A small network was shown many inputs. Here are its activations along a few directions, one row for each input.
Each table varies a few parts of the input and shows all the possible inputs, shuffled.
Descriptions start from the smaller parts, as in this example, which fits no table here: ring(8) and (point or ring(11) or (values(3) and line(4))).
Shared parts are said once, and a part with two or three values counts as separate values.

Other details of the inputs shift rows strongly along two fixed directions, in all tables alike. That doesn't count.

Rows:
r1: [ -9.1  -6.6  21.4  -0.2 -18.9 -24.5  -2.6  10.4  -8.0 -10.4  13.3]
r2: [ -0.3 -16.6  24.4  -0.2 -19.4 -25.9   5.8   0.5   0.7  -7.2  -1.2]
r3: [ -8.6 -11.8  13.0  15.1   2.3 -35.1   2.8  14.6  -2.1  -2.8  -1.2]
r4: [ 16.2  25.5 -55.0  -1.7 -17.5  13.2  15.4  -9.1 -23.9  16.2 -35.6]
r5: [ 22.8   5.8 -52.5   8.0 -16.9  21.3  11.2 -10.7 -17.8  35.2 -32.1]
r6: [ -2.3 -25.0  24.6 -13.2  -8.5 -16.9  -0.5  -1.8  -1.3 -18.6  -0.1]
r7: [ 13.0  14.6 -56.0  12.0   9.2  21.3   9.5 -19.7 -27.5  21.4 -27.5]
r8: [ -8.6  -9.8  19.3   1.3  12.9 -28.6 -13.2  -2.9  -3.7 -16.7  -1.9]
r9: [ -7.8 -13.4  18.6  -1.3   0.3 -20.9 -22.5  -2.9 -14.2 -10.8  11.3]
r10: [ -2.4 -28.2  24.0  14.1   7.6 -18.2  -1.0 -10.0  -2.9  -2.8   7.3]
r11: [ 14.2  17.2 -53.9 -15.3  -6.5  21.0   9.5 -11.4 -24.8   4.9 -33.5]
r12: [ -8.6  44.0  15.5 -28.7  23.0  69.5   3.5  22.4  68.1  -8.8  40.5]
r13: [  1.6  36.7  19.7 -15.9  33.3  67.3  -2.3   4.2  78.9   3.3  25.4]
r14: [-10.6 -18.3  19.3  13.6   7.2 -17.9  -9.1  -0.7 -14.9  -4.7  20.1]
r15: [ -9.5 -14.1  17.4  12.5  -7.8 -25.5  -6.3  17.2  -6.8   1.7  15.3]
Description of these inputs: values(3) and ring(5).
Changing only the values(3) part turns r3 into r5. The same change can be made to r8. Which row results?
> r13

Rows:
r16: [-29.4  -3.2  78.0   4.4  16.7 -17.0  -2.2  31.3  64.1 -13.6  52.5]
r17: [  7.5  17.5 -31.6  -3.9  -2.9  26.6  -7.3 -13.6  -3.3  23.3 -10.5]
r18: [-13.6 -46.7  13.9  12.7  -8.7 -58.2  -3.7  -9.9 -47.4 -19.1  -2.7]
r19: [-34.5  -1.5  71.8   6.5  27.7 -19.8   3.2  32.2  58.4 -30.4  49.3]
r20: [ 0.4 48.7  6.7 -6.1 25.5 62.5 -2.9  6.7 57.9  7.2 28.8]
r21: [ 0.4 51.1  2.1  1.6 18.3 59.3 11.8 17.3 59.7 13.8 28.1]
r22: [  2.0 -16.1   3.1 -31.8 -38.3 -36.1 -10.4  -6.0 -35.6 -28.0 -20.2]
r23: [  4.0   7.0 -34.6   6.3  -3.8   2.3   4.3   4.3 -21.0  13.5 -13.6]
r24: [  0.8 -44.3  20.6   8.7  -9.8 -63.6 -16.4 -10.4 -33.5 -13.6 -15.1]
r25: [ 10.7  14.6 -28.3 -30.4 -39.7   6.1  11.6   3.7 -17.7  -5.9 -24.3]
r26: [-28.3  -9.7  97.4 -37.4   0.7 -10.9   0.3  34.2  65.6 -56.3  54.0]
r27: [  7.5  -3.0 -27.6   1.7 -10.8  14.7   1.8 -15.2 -19.1  22.1  -9.0]
r28: [ 10.1   1.5 -26.8  10.4 -15.2   3.1   4.4  -2.9  -9.7  19.3 -19.8]
r29: [ 10.8  20.7 -21.1  -2.0   6.8  55.6   7.4  -4.4  28.8  19.7   1.2]
r30: [-25.8  -3.7  84.6  -1.5  32.8 -13.7 -19.4  31.3  56.7 -29.8  56.1]
r31: [ 10.9  26.9 -24.9  -4.1   6.9  46.8  -4.6  -6.5  25.0  18.2  -7.1]
r32: [-15.0 -37.0  14.7   9.7  -5.1 -62.2 -15.0  -9.4 -42.5 -21.6  -6.4]
r33: [ 15.1   1.8 -27.7   7.4  -8.3   0.1   8.5  -3.0  -7.5  16.5 -22.5]
r34: [ 18.0  -6.7 -27.8   1.9  -3.5  12.4   6.6 -14.5 -12.7  14.0 -19.0]
r35: [ -5.3 -49.7  22.3  10.8  -7.8 -57.8  -1.2 -11.5 -41.8 -13.7 -14.3]
r36: [  2.8 -18.7  -0.6   7.2  -1.3 -19.8   6.0 -14.4 -26.6  -5.4  -8.1]
r37: [  3.7  31.1 -31.1  -8.1  18.4  43.9  -4.5   1.6  14.1  11.7  -0.4]
r38: [ -5.7 -35.2  21.3   9.9  -5.1 -63.5 -11.7 -13.8 -40.5 -20.2 -11.0]
r39: [ 12.6   0.0 -29.7   3.1  -3.0  16.5  -0.3  -6.1 -26.7  14.7  -7.6]
r40: [ 12.2  17.1 -26.1   4.1  -1.7  36.5   5.5 -11.4  -5.6  16.7   0.5]
r41: [ -1.0 -26.6   5.2   5.1  -2.9 -41.4  -9.3 -13.6 -33.4  -7.8 -22.9]
r42: [  1.6 -14.8 -21.4   3.7  -1.6  -5.1  -0.9  -5.2 -32.3   3.7  -7.4]
r43: [  7.0  32.6 -22.1  -0.5  13.4  40.0  17.3   4.9  28.9  17.5  -9.8]
r44: [  9.5  24.4 -28.6   5.3   3.6  19.8  16.1  -3.6   2.8  13.0 -12.7]
r45: [ 10.9  21.8 -31.7   5.2  -1.1  23.0   4.7   7.7  -5.3  20.4  -6.3]
What is each input in this table made of?
> values(3) and (point or ring(9))
Changing only the values(3) part turns r38 into r44. The same change can be made to r37. Which row results?
> r23
Which other rows does r42 become when the ring(9) part takes its other values? List them by row number.
> r18, r27, r29, r34, r35, r36, r39, r40
Which other rows does r39 become when the values(3) part takes its other values? List them by row number.
> r30, r45

Rows:
r46: [ -1.5  -7.2  -8.5  -3.3  -1.0 -15.4   0.2 -10.1 -28.0  -9.5 -11.2]
r47: [-10.9 -23.9  24.1   9.7 -18.7 -47.8   2.3   3.9 -27.3 -12.1   6.1]
r48: [ -4.0  -7.1  18.3   3.8 -12.5 -23.2  -8.8  10.2  -6.1  -1.9   8.3]
r49: [  3.2 -13.9  -8.3   4.9 -19.8 -14.4   4.4   4.0 -26.5   2.8  -3.4]
r50: [ 13.3  20.7 -36.5 -14.7   4.8  50.9   3.8 -11.9  15.3  17.7 -14.9]
r51: [  3.6  -3.2 -10.5   3.1 -10.9 -22.4  -5.6   4.8 -21.6   3.1 -14.9]
r52: [-5.2 22.4 12.2  0.2  0.1 15.6  3.6 11.3 29.4 -0.9 19.0]
r53: [-13.8  -2.4  22.2 -10.9  16.0   0.7  -8.9  10.4  20.9 -15.1  16.7]
r54: [  9.9   7.5 -46.7   3.4 -15.7  -4.2  13.4  -8.6 -39.8  12.6 -30.8]
r55: [  5.0  13.8 -16.6 -11.9  12.5  32.7   3.4   1.6   9.6  -1.3   0.7]
r56: [ -7.1 -22.3   4.7  31.3  19.7 -32.4  -8.3  -4.1 -21.8   5.7   1.0]
r57: [-13.3  -8.2  47.6  24.6  38.3   0.3  -1.8   7.9  47.0   1.1  31.2]
r58: [-12.6  11.3  30.6  -7.9  20.0   5.1  -6.1   7.4  33.6 -21.3  21.5]
r59: [-11.5 -17.1  12.9   2.4  -5.7 -33.8  -3.8  13.8  -8.1  -8.5   0.8]
r60: [ -7.3 -24.2   7.4  -3.4 -11.2 -23.9 -13.9  -4.6 -26.5  -7.9   2.5]
r61: [  8.7  47.0 -36.6  -5.3   6.9  48.9  12.1   4.7  26.7  15.2  -7.0]
r62: [-7.9 11.6 33.2 -1.5 10.7  9.4 16.1 13.1 45.8 -6.4 19.1]
r63: [ 12.1  -9.0 -11.3  -5.0  -7.8  -4.7  -8.6 -16.1 -18.1   4.3 -21.0]
r64: [ 19.2  23.2 -38.5  -4.9  -3.3  47.3  20.3  -0.7  15.4  22.1 -15.4]
r65: [-1.2 17.5 -6.5 22.0 28.2 32.9 -1.3 -0.6 21.1 23.0 21.0]
r66: [  8.8 -23.8  -4.8  -3.8  -7.6  -9.4   1.1 -12.8 -20.6  -4.0 -14.6]
r67: [-7.1  2.7 46.3 -1.8  9.4 -4.0 -0.5 18.8 47.7 -7.7 20.7]
r68: [  4.4  -8.4  -5.1  -3.5 -11.8 -11.4 -15.7  -9.6 -28.4   0.0  -5.5]
r69: [ 10.3  31.1 -16.1 -11.5  11.3  49.1   5.5 -11.5  32.8   6.6  -4.0]
r70: [ -6.9  -9.3  18.9  -0.7  -5.5 -18.9 -10.8  -6.1  -9.8 -15.2   9.7]
r71: [ -7.1 -26.1  34.7   9.5 -12.9 -49.9   0.0   1.5  -3.8 -15.2  -1.0]
r72: [ -6.4 -35.9  23.2   0.2 -11.0 -35.8  -9.4  -1.6 -30.2 -18.3   8.9]
r73: [  4.6  20.5  -3.6 -11.2  13.0  37.4  11.0  -8.5  27.2   1.8   1.1]
r74: [  1.9 -25.2  -4.1   4.5 -19.6 -30.6   1.2  -2.4 -21.6   4.4 -18.6]
r75: [  4.2  18.0  -9.9 -11.2  11.1  21.1  -9.1   0.0   8.7   0.5  -1.8]
r76: [-17.6  10.0  46.6  -8.8  18.3  12.7  -0.3  10.7  39.5 -20.0  39.4]
r77: [  9.7  -2.0 -46.7   1.9 -27.7  -1.6   0.9  -6.9 -41.3  20.9 -24.4]
r78: [ 22.5  12.0 -72.4  -0.2 -17.7  19.9  13.8  -8.1 -41.3  23.7 -39.1]
What is each input in this table made of?
> values(3) and (point or (values(2) and ring(5)))
Changing only the values(3) part turns r66 into r72. The same change can be made to r69. Which row results?
> r70
Which other rows does r62 become when the values(2) part takes its other values? List them by row number.
> r73
A walk changes only the ring(5) part. It starts at r77 and steps to r48. List the rest of the walk in order.
> r52, r47, r49
Which other rows agree with r53 in the values(3) part? List them by row number.
> r46, r51, r54, r55, r56, r58, r59, r61, r75, r78

Rows:
r79: [  2.8 -44.7  44.4   8.7  -7.1 -38.8 -13.7 -14.7 -20.0 -14.2   8.4]
r80: [  8.7 -17.7 -24.7  19.3 -31.4 -61.2  -6.9   3.5 -59.3  11.5 -37.7]
r81: [-15.1  30.2  26.0   0.4  17.9  43.0  -9.6   8.3  48.4   5.2  47.1]
r82: [-2.1 17.9 23.5 -4.2 11.6 52.0 14.1 10.5 75.3 16.0 29.8]
r83: [ 38.2  32.6 -72.8  -4.9  -1.7  43.2   2.2 -33.8 -18.2  25.7 -53.0]
r84: [  4.8  11.1 -24.8  12.6  -2.2   2.3  20.9  17.5 -12.9   8.3  -1.7]
r85: [-25.7 -19.8  34.9  12.0   9.6 -47.0  -0.5   3.6 -19.5 -24.9  24.6]
r86: [ 19.3   2.8 -67.8  -5.0  -2.9   3.1 -18.3 -21.7 -46.3  20.8 -48.2]
r87: [ 12.9  24.8 -19.8   7.3  -9.0  36.1   4.9  16.5  14.9  29.5  11.9]
r88: [-20.9 -21.3  34.9  13.7  -5.1 -72.2 -26.4  -3.2 -25.7 -21.2   4.4]
r89: [ 10.2 -13.4 -10.5   5.3   5.7  -3.0  13.5 -19.8 -27.8  -9.3 -16.7]
r90: [-20.9 -25.0  28.2  -0.3  25.6 -18.0  -4.9   9.2  -2.8 -24.7  19.7]
r91: [-12.9 -20.8  40.3  -3.5  17.3   1.0 -22.6   9.0  20.8  -8.6  34.5]
r92: [ -9.1  20.7  34.9 -63.7 -29.8  17.8   4.6  24.0  37.4 -45.4  18.8]
r93: [  7.0  35.3 -21.7  -5.4   7.9  43.6  14.4  -0.1  47.1  23.2 -19.6]
r94: [  2.7 -12.7 -25.0   7.7  -6.5  -1.9  28.2  -8.8 -11.5   8.1 -22.3]
What is each input in this table made of?
> point or (values(3) and ring(5))
Which other rows does r81 become when the ring(5) part takes its other values? List them by row number.
> r79, r82, r87, r91
